A small network was shown many inputs. Here are its activations along a few directions, one row for each input.
Each table varies a few parts of the input and shows all the possible inputs, shuffled.
A made-up example of a description, with smaller parts first: line(6) and (point or (values(2) and ring(5)) or ring(11)).
Shared parts are said once, and a part with two or three values counts as separate values.

Other details of the inputs shift rows strongly along two fixed directions, in all tables alike. That doesn't count.

A family of inputs:
r1: [ 17  -8 -14   7 -20  -7   7  12  11  10   9  -2  -9   0  11]
r2: [  6 -29  -2  -4 -12   6  23  24  20  -9   2 -11 -12  26   4]
r3: [-41  25  30 -11  22  12 -16 -13  -7 -16 -13   5  18 -24 -12]
r4: [ 13 -24  -3 -18  -6   5  13  29  35  -9  -5   6  -7  -6  22]
r5: [-17  -5  15 -13   4  15   9  14  13 -18 -10  -5   4  -2   4]
r6: [-25  25  16  -2  33   8 -12 -19 -15 -16 -25   3  19 -36  -5]
r7: [  7 -25  -6   4 -22  10  23  24  14  -7   0 -16 -10  25   9]
r8: [-29  32  19   4  21   9 -12 -17 -22 -12 -21  -1  19 -35  -5]
r9: [-35  30  33  -9  22   2 -21 -13 -14 -10 -12   6  17 -27 -20]
r10: [ 21 -13 -17   2  -7 -10   5   8  16   8   6   4  -9  -2  10]
r11: [-34  15  13  10  39  11  -4 -31 -21 -15 -11   0  17  -1 -25]
r12: [ 16 -10 -16  11 -19  -7  10   7   7  10   9  -5 -10   8   7]
r13: [-13   0  14  -6  -4  17  12  19   5 -18 -18 -12   6  -6   8]
r14: [-37  21  28  -2  27   9  -4 -14 -18 -18 -16  -5  17  -9 -23]
r15: [-37  18  27   5  29  10  -2 -18 -24 -19 -15  -9  15   1 -28]
r16: [-41  29  21   4  16  15 -12 -18 -19 -13 -12  -4  21 -15 -14]
r17: [ 12 -15   5 -12 -26   3  10  37  24  -4  -6  -5  -8  -5  19]
r18: [-30  16   4  15  37  13   0 -33 -26 -16 -18  -6  16  -7 -16]
r19: [ -4   3   1   9   4   7  12   1  -8  -9 -13 -11   4  -6   2]
r20: [ -5  -2   0  14   6  10  18   0 -13 -13 -16 -16   1   4   0]
r21: [ 24 -23 -16   9  -3  -6  19  11   8   1  -4  -7 -13  13   4]
r22: [ 19 -21   1 -18  -6  -2  10  31  31  -5  -6   6  -8  -8  17]
r23: [ 11 -25  -2   3 -20   8  25  30  11  -9  -6 -18 -11  23   8]
r24: [-26  24  12   5  36   8  -6 -22 -20 -15 -23   0  19 -27  -9]
r25: [ -3   8   3   6   2   4   6   3  -6  -6 -12  -6   4 -14   4]
r26: [ 19 -25  -2 -14  -3   3  20  32  29  -9  -8   0  -8   2  15]
r27: [-30  17  19   0  38  11  -2 -19 -16 -18 -20   1  19 -14 -19]
r28: [ 12 -20  -1  -2 -23   4  20  30  15  -4  -4 -13  -9  13  10]
r29: [ 38  28 -35   6 -24 -42 -62 -61 -41  70  69  35 -12  29 -13]
r30: [ 18  -3 -11   3 -22 -12  -3  11  13  14  11   4  -8  -9  12]
r31: [  7 -26   0 -11 -15   5  20  28  26  -8   2  -7 -10  16   9]
r32: [ 21 -13 -20   9  -7 -14   5   0  10  13  10   2 -10   6   2]
r33: [-31  14  17   7  40  12   2 -22 -22 -20 -20  -3  16  -4 -23]
r34: [ 14 -24  -9  -5  -4   0  16  17  24  -2   4   2  -9  12   7]
r35: [ 38  29 -32   0 -25 -38 -63 -53 -36  67  65  36 -11  21  -6]
r36: [ 16 -14 -17  17 -16  -5  14   5   2   7   8  -9 -12  17   3]
r37: [  6 -19   2 -14 -26  12  13  36  29  -9  -5  -6  -6  -2  26]
r38: [ 22 -21 -14   2  -4  -6  18  15  13   1  -5  -5 -10   3  11]
r39: [ 18 -16 -13  -6  -7  -4   6  16  23   2  -1   4  -7 -11  20]
r40: [ 16 -21  -7  -9  -5  -2  11  20  28  -1   4   6  -8   5  11]
r41: [ 38  33 -28  -4 -27 -42 -72 -54 -33  70  66  41 -10  11  -5]
r42: [ 38  26 -37  13 -22 -43 -59 -64 -47  69  70  32 -14  38 -19]
r43: [-36  27  30  -4  25   6 -12 -13 -16 -15 -14   0  18 -17 -22]
r44: [  8 -19  -5  -1 -25   5  16  24  17  -1   4 -10  -8  16  10]
Description of these inputs: line(4) and (point or (values(2) and ring(5))).
Question: The inputs of r9 and r15 match in every part but the line(4) part. If r8 is changed in the same way as r9 into r15, which row does it become?
Answer: r20
Question: The inputs of r12 and r30 match in every part but the line(4) part. If r28 is changed in the same way as r12 into r30, which row does it become?
Answer: r17
Question: Which other rows agree with r1 in the line(4) part? List them by row number.
Answer: r5, r10, r13, r16, r24, r25, r26, r35, r40, r43
Question: A walk changes only the ring(5) part. It starts at r36 and steps to r18. List the rest of the walk in order.
Answer: r11, r2, r7

A family of inputs:
r45: [ 3 -2 -5 14 -9  0 12  7  1  4  3 -6  0  4  0]
r46: [-78   6  32 -20  74  81  32  -7  -7 -86 -80 -24  41 -39  25]
r47: [ 13  -8 -14  -1   2   1   9   3   8   4   2   6   0   1   9]
r48: [  2   5   4  -9 -18   4  -1  11   2   3   4  -1   0   1   9]
r49: [  4  -4  -8   5  -2  -2   1   3  11   0  -2   2  -2 -13   9]
r50: [ 11   0   1   7 -16  -6   9  15   1   6   2  -9  -4   3  -2]
r51: [  8  -4   3  -6   4  -7  -5   6   7   0  -6   4  -4 -10   2]
r52: [-5 -7 -5 -3 -3  2 -4 -3 11  0  9  3 -2  5  0]
r53: [  7  -1  -1  -2  -6  -7  -1   8   9   2  -5  -1  -4 -16   8]
r54: [-10   4   8  -7 -10   2  -8   4   3  -2   0  -3   0  -8   3]
r55: [ 4 -7 -7 10  0 -1 13  2  2  3  4 -5  0 12 -5]
r56: [ 10   4  -3  -4  -7  -1   3  10   1   3  -5   1   1 -12  10]
r57: [  1  -6   7 -11  -9  -4  -9   8   7   2   5   4  -5   2  -1]
r58: [16 -1  0 -7  0 -5  0 10  2  4 -2  6 -2 -3  6]
r59: [ -7  -9   7   1  10   1   9   2   4 -11  -8  -5  -2   5 -11]
r60: [ -4 -10  -5  11   2  -5   9   0   7  -2   0  -4  -2   6  -8]
r61: [  3 -13   1 -11  -3  -2  -2   6  13   1  10   5  -7  10   0]
r62: [-20  55   2  21  31 -21 -55 -80 -67  24  13  17  19 -16 -35]
r63: [  1   1  -4  -2 -14   8   2   6   6   4   8   2   0   5  11]
r64: [  2  -4   3   8 -13 -10   6  12   6   1  -2  -9  -7  -3  -3]
r65: [ 13  -8 -14  -8 -16   6 -10  -9 -11  10  11  -2 -11  19  16]
r66: [-21  53  13  15  39 -23 -42 -60 -45  22  15  24  20 -17 -46]
r67: [ 8 -3  6  1 -4 -4  8 13  0 -1 -4 -6 -2  8 -6]
r68: [-3 -4 -3 15 -7 -6  6  4  5  0  1 -6 -4 -2 -4]
r69: [  8  -5 -13   8  -5   1   2  -8 -19   1   0 -11  -9  17   4]
r70: [ -6  -3  -2   0 -11   3  -3   3  11  -1   6   0  -3  -2   8]
r71: [  1   2   8 -13  -6   3  -5   8  -1   1   3   4   1   7   2]
r72: [ 7  3 -9  4 -2  4  4  2  2  3 -1  4  3 -9 10]
r73: [  9 -10  -2  -6  11  -5   1   1   9  -1   0   6  -5  -4   0]
r74: [  4  -4   3 -12  -1   3   1   3   4   2  10   7  -1  15   2]
r75: [  6  -9   6   3  -6 -11   2  11   6   0  -4  -4  -8   4 -10]
r76: [ 6 -7  2  2  3 -2 13  6  2 -1  0 -2 -3 14 -8]
r77: [ 5 -5 -9 -5 -8  4  2  2  9  6 13  5 -1 14  7]
Question: The inputs of r77 and r47 match in every part but one. If r48 is changed in the same way as r77 into r47, which row does it become?
Answer: r56
Question: What do these inputs look like to the network?
Answer: values(3) and (point or (values(2) and ring(5)))
Question: Which other rows does r53 become when the values(3) part takes its other values? List them by row number.
Answer: r54, r64
Question: Which other rows does r49 become when the values(3) part takes its other values? List them by row number.
Answer: r68, r70
Question: Which other rows does r71 become when the values(2) part takes its other values? List them by row number.
Answer: r57
Question: Which other rows does r72 become when the values(2) part takes its other values? List them by row number.
Answer: r49
